Each row below holds a small network's activations on one input, seen along a few directions.
Each table varies a few parts of the input and shows all the possible inputs, shuffled.
Descriptions start from the smaller parts, as in this example, which fits no table here: one of 3 separate values, together with either a single point or one of 11 places around a ring or (one of 4 places along a line, together with one of 8 places around a ring).
Shared parts are said once, and a part with two or three values counts as separate values.

Other details of the inputs vary at random and push rows far along three fixed directions, the same in every table; ignore that.

A family of inputs:
R1: [-66  -7 -18  13  -7  23  18  26 -19  28 -26  14 -22]
R2: [-12  -8   9   4  -3 -20 -42 -12  22  26 -16 -23   9]
R3: [-79   7 -20  27  -4  41  11  51 -30  38   2  32 -24]
R4: [ 18  50 -41  14  41  17 -12 -33   7 -53 -24  10   6]
R5: [ 39 -36  48 -32 -31 -14 -49 -20  -4  28   6 -16  23]
R6: [-23  -3  24  -8 -31  12  -5  10 -16  48 -10   2  -4]
R7: [ 59  44   6   0  18 -31 -24 -45  34 -52 -16  17 -14]
R8: [-16  15  19  -5  -2  28 -20  16 -17  45   4 -14  26]
R9: [ 70  22  21 -21  -7 -20   7 -41   8 -40  -5  18 -13]
R10: [  2 -35  25 -10  -1 -58  17   6  21  -2  27 -36  11]
R11: [ 14  -5  -5 -16 -32  18   6  -5   9  40  -7 -20  -1]
R12: [ 41  22  30  -8 -38  40 -43 -40   3  53 -11 -29  27]
R13: [ 65  29  -1  -4  11 -24 -28 -50  12 -49 -25  17  -3]
R14: [ 48  18  -7  -3   8 -38  25 -21   9 -66  -7  26 -24]
R15: [-36 -57 -12   0  10 -50  86  53 -10 -28  36 -13  -7]
R16: [ 25 -30  30 -21 -27 -38 -45 -27   7  29 -17 -33  21]
R17: [ 50  39  -6 -10  35  19   9 -19  -1 -60  10  20  11]
R18: [ 27 -64  34 -27 -22 -60  40  11  -4 -29  24   6 -21]
R19: [ 27 -36  48 -27 -31 -20 -36  -9 -11  26   3  -3   8]
R20: [ 21 -57  26 -21 -18 -63   8  -1   4  -8  15 -27   9]
R21: [-53  -9 -28  23 -12  46  36  20 -10  36 -10 -12  -5]
R22: [-17 -75   3  -1   3 -33  61  56 -19 -35  71  20 -15]
R23: [-93  27 -53  43  34  37 -16  18   8  24 -29  -4  -3]
R24: [-33  12   1   9  15 -11   4  14  13  22  -7 -31  12]
R25: [  6  42 -39  30  44   1  -9 -17  25 -59 -16  28 -19]
R26: [-65  -1 -26  10  17  43   7  16 -15  29 -20 -10  12]
R27: [  0 -74  27 -16 -10 -44  63  52 -17 -18  77  -2   1]
R28: [-67   3 -25  21  16  52  -6  35 -25  29  13  10   9]
R29: [ 27 -66  43 -27 -30 -61  58  32 -13 -34  46  18 -27]
R30: [  3  12  -4   2 -26  -7  -8  -6  38  48  -5 -37  -1]
R31: [ 32  14  22   3 -28  30 -14 -13  -1  32  21 -11  15]
R32: [ 73  50 -22  -1   5  31  17 -14  15 -46  32  35 -17]
R33: [-89 -22 -43  24  13  39  12  35 -19  25 -20  11 -11]
R34: [ 37  60 -14   0  40  36   2 -17  -5 -49  -5  21   9]
R35: [ 12  26  12 -17   3  25 -39 -30  -2  29 -30 -27  33]
R36: [ 30  46 -47  32  20  19  37 -23  16 -55 -10  10 -11]
R37: [-38  -8  -6  11  11 -15 -10   7  16  15   1 -27   8]
R38: [ 31  35 -25   7  28  20  -9 -31   0 -55 -24  40 -17]
R39: [-36 -73 -14  -1   7 -29  67  44 -13 -33  34   8 -19]
R40: [ 55  40   3  -7  13  13 -18 -33  -2 -53 -10  44 -14]
R41: [  7  -1 -33   7  40  10  48  17  -9 -80  35  36 -13]
R42: [ 41  30 -22   4  30  18 -18 -36   6 -58 -22  32  -9]
R43: [ 11  15 -37  18  38  25  17   6  -9 -73   8  55 -22]
R44: [ 28  10  49 -17 -31 -44 -51 -32  26  40 -24 -27   4]
R45: [-20 -41   9 -12   2 -20  57  36 -14  -6  19 -15   1]
R46: [ 68  54  -5  17   8  -5  -6 -50  46 -38  -1 -13   1]
R47: [-29  15   1   7  12  -7 -15   0  15  30 -11 -36  20]
R48: [-32  19 -16   4  12  46 -39 -18 -11  30 -34 -15  20]
R49: [-46   2 -12  11 -12  -9  24  13  -7  21 -23   2 -16]
R50: [ 45  -2  66 -30 -46 -17 -35 -18  -5  48  12  -8   9]
R51: [ 24 -31  39 -13 -23 -83  36   7  27 -15  27  -9 -21]
R52: [-38  13 -11   4   2  18 -27  -8  -3  44 -32 -32  28]
R53: [ -6   5  10  -8  -2 -11  -9  -2  -2  29 -21 -36  24]
R54: [ -3  17 -54  28  39   1  23   0   1 -70 -14  36 -22]
R55: [ 12 -10  28 -22 -11   9 -26 -11  -9  27   5 -22  31]
R56: [ 22 -68  11 -23 -41 -33  80  46   2  -6  63  -4 -21]
R57: [ 13  25  18  -6 -10  41 -88 -26  -8  51 -16  -1  28]
R58: [ 39  14  49 -17 -25 -34 -91 -51  29  48 -35 -34  21]
R59: [  3  28 -40  16  43  39   8  -4  -9 -63   6  43  -9]
R60: [-59   3 -14  13  13  40  13  42 -24  30  17   3  13]
R61: [  9 -42  33 -19 -34 -55  -2  -2   1  19  -8 -19  -3]
R62: [  3 -26  37 -12 -26  -6 -34  10 -16  38  15   5   4]
R63: [-80  23 -27  30   5  60 -15  35 -28  42 -15  33 -15]
R64: [-26 -17  11   4 -12  19 -36  20 -18  42   6   6   6]
R65: [-71  18 -64  27  -6  45  28  30   4  47 -27 -10 -14]
Description of these inputs: one of 5 places along a line, together with either one of 2 separate values or one of 11 places along a line.
Question: Changing only the place on the line of 5 turns R7 into R18. The same change can be made to R47. Which row results?
Answer: R35
Question: A walk changes only the place on the line of 5. It starts at R51 and steps to R49. List the rest of the walk in order.
Answer: R9, R6, R50
Question: Change only the place on the line of 11 in R59. List by row number the other rows that result.
Answer: R5, R6, R17, R19, R29, R34, R40, R41, R43, R55
Question: List by row number the other rows that have the place on the line of 5 in common with R3.
Answer: R8, R22, R27, R28, R31, R32, R50, R57, R60, R62, R63, R64
Question: List by row number the other rows that have the place on the line of 5 in common with R49.
Answer: R4, R13, R14, R15, R16, R20, R36, R52, R53, R54, R61, R65
Question: Change only the choice among 2 separate values in R46. List by row number the other rows that result.
Answer: R30

A family of inputs:
R66: [ 60  63 -10   8  46  -5   3 -46  19 -83 -14  20  -2]
R67: [-90 -14 -28  25   6  48  10  41 -40  31  -6  24  -6]
R68: [ 32 -57  40 -16 -13 -56  22  26  -3 -29  52  17 -15]
R69: [-16 -41  26 -15 -29 -33   2   8   7  34  -7 -14 -10]
R70: [ 41 -35  72 -31 -44 -36 -60 -17  -6  44   9 -22  21]
R71: [ 57  37 -33  18  21  14  48  -9  17 -76  38  36 -19]
R72: [-34  -1  14   0 -11  16 -38  22 -10  46   4  10  -3]
R73: [ 65 -23  59 -27 -24 -74  -3 -27  17  -6  13 -42  22]
R74: [-20  47 -21   2   7  78 -33  -7 -18  43 -32   5  19]
R75: [-28   2 -12  16 -17  10  -3  -3   2  30 -30  -7  -7]
R76: [ 61  24  -4  -8  11  12  27  -1   4 -48  35  23  -9]
R77: [-28  67 -28  23  21  25 -30 -18   9  20 -45 -14  13]
R78: [ 54  52 -13  -2  10  -5 -23 -47  27 -37 -26  19 -16]
R79: [ 13  67 -24  14   0  30 -48 -45  16  17 -55   3  -3]
R80: [-73  12 -30  29   1  42   0  11  -5  36 -42   7 -18]
R81: [ 33 -17  44 -31 -29  -1 -39 -21 -20  30  -3 -13  26]
R82: [ 42  62  18 -14   7  -7 -66 -54  23  15 -39 -22  23]
R83: [ 42 -45   0  -5   5 -56  43   2  13 -61  37  -7  -3]
R84: [-70 -56 -21   9   6 -12  33  47  -3  13  11 -13  -7]
R85: [-33  -1  -1 -10  -8  42 -11  10 -25  47 -15  -6  12]
R86: [-12   4 -40  14  28  31  78  45 -14 -54  37  43 -25]
R87: [  1  32 -29  26  29  33  46   3  11 -50  35  19 -11]
R88: [ -8 -15   4  -5 -17 -12 -38 -10  11  48 -17 -42  24]
R89: [-65 -69 -10   9  -2 -17  35  44  -6  17  15 -22  -2]
R90: [ -5 -15  34 -17  -9 -37 -11  -3   8  21  -5 -27  11]
R91: [-30 -69  13   1 -13 -31  45  49 -26 -13  41  16 -17]
R92: [ 19 -30  12 -17  -8 -37 -17  -9  17   5   7 -25  12]
R93: [ -8  19 -33   6  25  39  29  10 -25 -40   4  35  -9]
Question: What is each input in this table made of?
Answer: either one of 2 separate values or one of 11 places along a line or (one of 3 separate values, together with one of 5 places around a ring)
Question: A walk changes only the place on the ring of 5. It starts at R79 and steps to R75. List the rest of the walk in order.
Answer: R80, R69, R78
Question: A walk changes only the place on the line of 11. It starts at R76 and steps to R86. List the rest of the walk in order.
Answer: R74, R85, R93, R81, R67, R91, R70, R68, R72

A family of inputs:
R94: [-12  10 -25   8  24  13   1  -1  -5 -31  -5  19  -3]
R95: [-34 -45   7  -6  -9 -14  11  22  -9  22   6 -16   1]
R96: [-13  17 -23  16  17  11   9   3   9 -18  -3  22 -18]
R97: [  8  26  -4   5  23  19 -13  -7   4  -4  14  -4  23]
R98: [  6  19  29  -8 -22   9 -57 -28   8  54 -31 -29  21]
R99: [ 25 -31  23  -7 -19 -42  18   5  14 -12  21  -7  -9]
R100: [-35  20 -19  14   0  51   9  20 -20  15  -2  25  -7]
R101: [-32  13 -29  16   1  14  16  16   8  15 -11  -3 -12]
R102: [  5  14  -6   6   7   4 -20  -6   1  -7 -11  21  -8]
R103: [  7 -43  17 -18 -22   4  22  20 -15  14  27  -2   6]
R104: [ 44  10  11  -9  15 -20  -2 -17   3 -44   3  26  -7]
R105: [ -4  13  30 -13 -19  17 -71 -30   4  69 -39 -33  28]
R106: [ -5  18 -19  12  10   7   9  -7   1 -11  -9   1  -2]
R107: [ -1  13  -1   5   8   0  -7  -6   1 -13  -4   8  -5]
R108: [-26 -30  14  -2 -27   7  11  32 -21  37  21   8 -14]
R109: [ 31  12 -14  -5  13  -8  19 -15  11 -37   1  -1   0]
R110: [ 27  22  -4   5   6  -6   7 -19  10 -22  -4   3  -3]
R111: [-37  14 -28  25   1  20   8  11   3  19 -14   3  -9]
R112: [ 20 -38  27 -19  -7 -42  10   9  -7 -18  18   3  -4]
R113: [ 40   7  33 -18 -16  -5 -58 -44   7  26 -24 -31  27]
R114: [-33  18 -16  13  13  22  -3   3   0   9 -16   9  -6]
R115: [-28 -44   5  -5  -3 -16   9  27 -18   8   6   2   0]
R116: [ -3 -30  17  -8  -1 -18  15  25   0  10  39 -24  16]
R117: [-14  15 -18   6   2  41  14  13 -20  -2   7  20  -5]
R118: [-20  11 -27  13  12  21   4  -5  -3  -1 -14  -2   2]
R119: [ 29  18   0   2  10  -4  -7 -18   6 -30  -7   1  -2]
R120: [ 49  10   9 -13  10 -25  -7 -24   7 -48   7  12   1]
R121: [ 18 -29  19 -16 -21 -43  31   9  10   1  17 -22  -2]
R122: [-35 -25  -3  -2 -13 -11  27  25  -1  27   1 -25  -1]
R123: [ 20  14  -3   3   6  -8  -8 -11  11 -30   3  17  -9]
Question: What is each input in this table made of?
Answer: either one of 2 separate values or (one of 4 places along a line, together with either a single point or one of 6 places along a line)
Question: Change only the place on the line of 4 in R114. List by row number the other rows that result.
Answer: R95, R96, R105
